These are the activations of a small neural network, seen along a few directions. Each row is one input.
Each table varies a few parts of the input and shows all the possible inputs, shuffled.
A made-up example of a description, with smaller parts first: one of 8 places around a ring, together with either a single point or one of 11 places along a line or (one of 3 separate values, together with one of 4 places along a line).
Shared parts are said once, and a part with two or three values counts as separate values.
In the rows, zero is written as 128.

Other details of the inputs vary at random and push rows far along two fixed directions, the same in every table; ignore that.

Rows:
R1: [109 135 156 137  98 135 135 111 199 115  98 119  90  89  64 148 100]
R2: [179 119 107 107 162 127 145 133  76 198 171 103 157 200 201 118 176]
R3: [ 79 110  91 133 138  85  91 153  98 130 112 175 133 112 128  80  86]
R4: [135 126 144 120 148 120 124 126 107 106 136 142 131 122 117 120 121]
R5: [174 120 124 116 124 143 130 143 134 211 146  72 172 217 182 153 162]
R6: [197 133 140 100 144 144 143 118 125 162 171  63 139 200 167 155 173]
R7: [159 163 203 130 107 158 164  83 203  95 125  81 100 110  75 180 149]
R8: [ 97 119 106 129 160  92 107 145  67  86 115 185 125 106 130  83 106]
R9: [102 136 124 144 119 110 107 147 137 131 110 140 128 124 117 135 112]
R10: [ 75 116  94 145 158  92 110 155  47  92 108 210 148  87 136  56  92]
R11: [152 157 174 141 110 144 164  94 185  95 122  85  93 114  96 168 150]
R12: [131 123 148 126 108 148 134 119 193 129 122 118 100 109  96 143 118]
R13: [146 109  78  98 159 123 113 166  79 212 136 118 179 198 202 130 152]
R14: [ 80 126  78 145 143 102 105 141  67  87 113 187 132  93 123  80  98]
R15: [ 92 147 152 162 117 122 142 104 145  65  94 166  87  51  65 128 100]
R16: [ 90 150 174 162  83 138 131 115 210  80  71 135  77  62  33 171  92]
R17: [106 153 172 135  94 151 147  97 178  74 120 117  77  83  63 164 101]
R18: [145 162 158 146 101 155 159  89 190  95 124  79 101 112  91 172 151]
R19: [132 106 118 121 118 130 105 147 136 132 135 138 129 115 151 121 138]
R20: [ 93 165 177 168  88 146 151  78 196  46  87 138  66  36  30 162 108]
R21: [188 116 112  99 166 130 139 130  78 197 177  96 158 210 197 125 174]
R22: [132  89 109 117 125 127 104 159 115 149 143 146 154 129 164 105 143]
R23: [171 125 145 112 149 138 139 114 117 152 160  98 125 161 140 146 151]
R24: [ 91  96  88 125 142  99  92 158  97 127 128 182 135 119 149  76  97]
R25: [104 123  95 139 152 104 123 145  75 105 122 165 137 117 145  87 118]
R26: [132 147 128 138 112 144 142 100 136 121 129 122 114 114 104 144 136]
R27: [126 116 104 123 164 105 125 149  58 140 140 158 159 146 172  82 135]
R28: [143 144 124 132 121 147 139 112 122 135 137 110 143 139 130 130 143]
R29: [187 139 157 115 109 166 150 115 189 193 131  39 152 193 163 203 172]
R30: [ 72 119  94 122 141  98 102 153  63  83 123 187 124 105 130  81  79]
R31: [115  88  94 119 134 120  97 166  99 140 132 168 136 106 153  97 128]
R32: [203 163 165 120 108 182 172  89 181 173 160  26 146 187 147 179 195]
R33: [130  98 118 118 126 126 119 142 140 150 139 137 143 142 144 109 120]
R34: [ 78  95  94 131 137  88  97 153  93 131 109 181 145 115 129  78  80]
R35: [150 144 134 122 121 141 129 128 168 164 126  80 140 158 149 181 150]
R36: [109 130 129 114 121 128 129 131 106 108 137 141 133 126 127 117 103]
Each input here is: one of 3 separate values, together with either a single point or one of 5 places along a line or one of 6 places along a line.
Question: Changing only the choice among 3 separate values turns R22 into R31. The same change can be made to R4. Which row results?
Answer: R23
Question: Change only the choice among 3 separate values in R3. List by row number the other rows that result.
Answer: R1, R34
Question: Change only the choice among 3 separate values in R9. List by row number the other rows that result.
Answer: R5, R16
Question: Change only the place on the line of 6 in R8. List by row number the other rows that result.
Answer: R6, R11, R14, R18, R25

Rows:
R37: [152 125 148 128 116 145 140 123 164 137 124 106 119 126 130 154 150]
R38: [147 116 119 107 119 136 123 133 145 150 147 106 136 156 146 126 131]
R39: [146 139 117 120 147 125 147 121  97 150 149 116 132 165 143 122 137]
R40: [147 131 175 122 108 145 136 113 188 141 127  96 107 132  99 167 130]
R41: [127 134 132 136 114 144 135 120 149 114 131 124 119 108 116 134 135]
R42: [ 85 119 121 149 136 108 107 143 111  83 100 189 115  68 108 100 101]
R43: [141 111 119 114 136 121 116 147 118 159 145 123 139 149 157 123 140]
R44: [105 163 151 159  86 142 139 113 190 112  90 102 113 108  80 168 114]
R45: [105 126 128 142 138 114 117 134 106  89 102 171 125  83 109 107 112]
R46: [118 114 133 124 123 119 109 144 141 123 125 137 114 119 118 127 114]
R47: [132  99 100 109 144 116 116 148  92 175 151 134 157 167 168  97 120]
R48: [129 153 169 131 118 140 149 103 158  84 123 109 109 110  94 158 127]
R49: [175 143 127 103 129 155 152 112 114 162 170  73 143 191 165 147 165]
R50: [ 81 123 107 148 136 103 113 130  88  74 108 192 115  75  99  91  94]
R51: [129 105  88 112 141 118 111 148  89 165 152 141 155 155 176  89 133]
R52: [112 129 113 126 167  99 124 137  69 122 125 156 136 135 140  95 115]
R53: [173 130 112 117 134 143 139 123 109 175 160  91 154 175 169 127 172]
R54: [132 166 167 145  93 153 146  99 219 129  89  75 109 119  81 209 131]
R55: [120 109 103 126 133 126 125 139 112 136 131 148 140 126 149 107 134]
R56: [103 124 129 142 145 108 117 130 100  80 110 169 122  93 112 110 107]
Question: What do these inputs look like to the network?
Answer: one of 2 separate values, together with either a single point or one of 9 places along a line
Question: Changing only the choice among 2 separate values turns R49 into R48. The same change can be made to R51. Which row results?
Answer: R43
Question: Change only the choice among 2 separate values in R37. List by row number the other rows that result.
Answer: R55

Rows:
R57: [136 133 120 129 124 135 126 130 127 146 127 121 145 134 140 131 143]
R58: [123 123 113 129 152 112 128 133  84 128 128 148 135 133 137 102 125]
R59: [137 139 165 127 105 139 133 112 190 116 121 102 101 114  87 168 123]
R60: [148 117 121 114 134 128 121 137 130 162 139 110 134 165 146 137 139]
R61: [ 66 122 155 152 112 116 117 127 164  42  82 192  89  29  57 105  73]
R62: [118 120 105 121 147 117 119 139  78 120 143 152 138 129 149 100 128]
R63: [ 99 122 111 136 137 108 111 152  89 121 113 160 146 129 140 108 106]
R64: [131 124 113 123 152 117 130 132  81 135 137 145 139 142 146 105 128]
R65: [148 141 156 138  98 154 142 105 193 131 123  96 106 113 107 167 143]
R66: [135 155 162 145 124 127 149 103 162 104 120 109 107 113  97 152 133]
R67: [139 151 140 126  90 153 152  97 180 141 143  79 115 150 104 148 124]
R68: [ 93 116 103 131 143 107 102 150 100 121 111 170 126 110 127 107  99]
R69: [131 144 153 132 108 144 140 112 183 123 112 100 107 120  99 171 132]
R70: [140 136 124 119 129 133 131 138 120 159 131 107 147 161 155 142 140]
R71: [148 129 120 129 127 137 126 132 124 153 137 110 157 157 150 131 152]
R72: [ 92 120 101 132 143 109 112 150  95 123 109 159 137 119 136 109 104]
R73: [152 132 116 118 132 134 133 130 113 126 148 109 134 147 155 127 150]
R74: [ 71 122 150 151 109 116 114 130 153  62  92 182  93  40  67 112  86]
R75: [ 91 109 119 126 139 101  98 150  97 112 114 173 128 104 121  98  92]
R76: [124 125 113 130 156 108 126 133  82 130 128 148 137 137 143 100 128]
R77: [150 112 118 123 126 134 129 136 133 163 144 114 136 154 153 129 148]
R78: [148 141 152 136  98 152 147 103 191 133 120  90 113 118 109 169 150]
R79: [146 125 111 126 128 137 130 130 128 159 134 107 149 150 155 131 151]
R80: [143 134 173 124 108 140 139 107 193 113 121  96 111 120  96 164 120]
R81: [122 121 108 120 148 121 121 135  78 125 145 150 138 131 149 104 126]
R82: [169 134 133 110 134 147 149 114 119 157 160  94 140 171 155 142 159]
R83: [124 120 103 121 145 117 118 138  80 119 143 146 137 136 156 100 133]
R84: [134 116 127 126 122 130 126 137 139 140 136 129 127 127 133 125 132]
R85: [155 129 127 115 141 139 143 122 107 148 148 111 139 156 145 129 146]
Question: What do these inputs look like to the network?
Answer: either a single point or one of 10 places along a line or (one of 2 separate values, together with one of 9 places along a line)
Question: Change only the choice among 2 separate values in R71. List by row number the other rows that result.
Answer: R63
Question: Change only the choice among 2 separate values in R65. List by row number the other rows that result.
Answer: R68

Rows:
R86: [143 130 147 135 113 138 138 121 163 136 122 110 118 118 115 148 148]
R87: [130 131 108 122 109 134 125 141 126 150 125 103 150 158 150 139 130]
R88: [154 122  83 117 169 118 127 135  30 161 164 136 157 186 187  90 157]
R89: [122 124 134 132 108 137 125 118 167  96 119 138 105  89  99 132 118]
R90: [155 136 148 121 113 142 145 111 177 163 142  84 120 152 120 160 136]
R91: [ 74 126 105 144 113 117 109 139 122  95  98 167 114  82 102 117  92]
R92: [100 124 113 142 137 119 114 140 118 132 103 153 139 110 123 125 120]
R93: [110  98 127 111 142 119 113 152 100 122 134 163 136 124 137  93 106]
R94: [135 139 148 130  98 151 136 116 180 124 131 104 102 113 106 151 139]
R95: [111 130  97 133 166 102 132 136  50 103 133 168 136 128 141  87 126]
R96: [157 161 158 131 119 147 159  83 137 106 149  97 117 128 106 155 150]
R97: [104 117 135 128 122 120 122 125 139 117 116 153 108 100  99 116 101]
R98: [164 117 121  93 163 114 115 149  94 177 148 102 144 201 180 153 144]
R99: [112 108 132 136 136 114 109 144 118 103 117 157 130  98 133 104 125]
R100: [126  99 102 111 148 116 113 147  93 148 144 153 145 147 153  94 115]
R101: [110 138 133 130 118 116 120 132 144 130 114 126 134 138 114 128 107]
R102: [162 151 154 134 109 157 147 122 175 163 121  74 149 162 139 178 156]
R103: [155 130 150 117 107 153 132 124 169 129 153  98 121 131 132 151 149]
R104: [111 130 118 137 109 129 124 126 149 118 116 140 112 106 118 131 111]
R105: [100 110 121 148 134 108 108 138 124  92 101 174 119  75 106 105 109]
R106: [135 157 162 131 125 140 153  93 131  83 130 114 110 101  98 138 130]
R107: [ 93 130 134 140 121 116 118 123 149 115 108 142 115 104  90 126  95]
R108: [148 137 109 117 167 122 150 132  67 137 154 121 151 163 172 102 148]
R109: [160 128 133 130 126 143 140 126 151 173 132  95 140 155 152 151 160]
Question: What do these inputs look like to the network?
Answer: either a single point or one of 5 places around a ring or (one of 3 separate values, together with one of 6 places along a line)
Question: Which of the alternatives is R98?
Answer: a single point
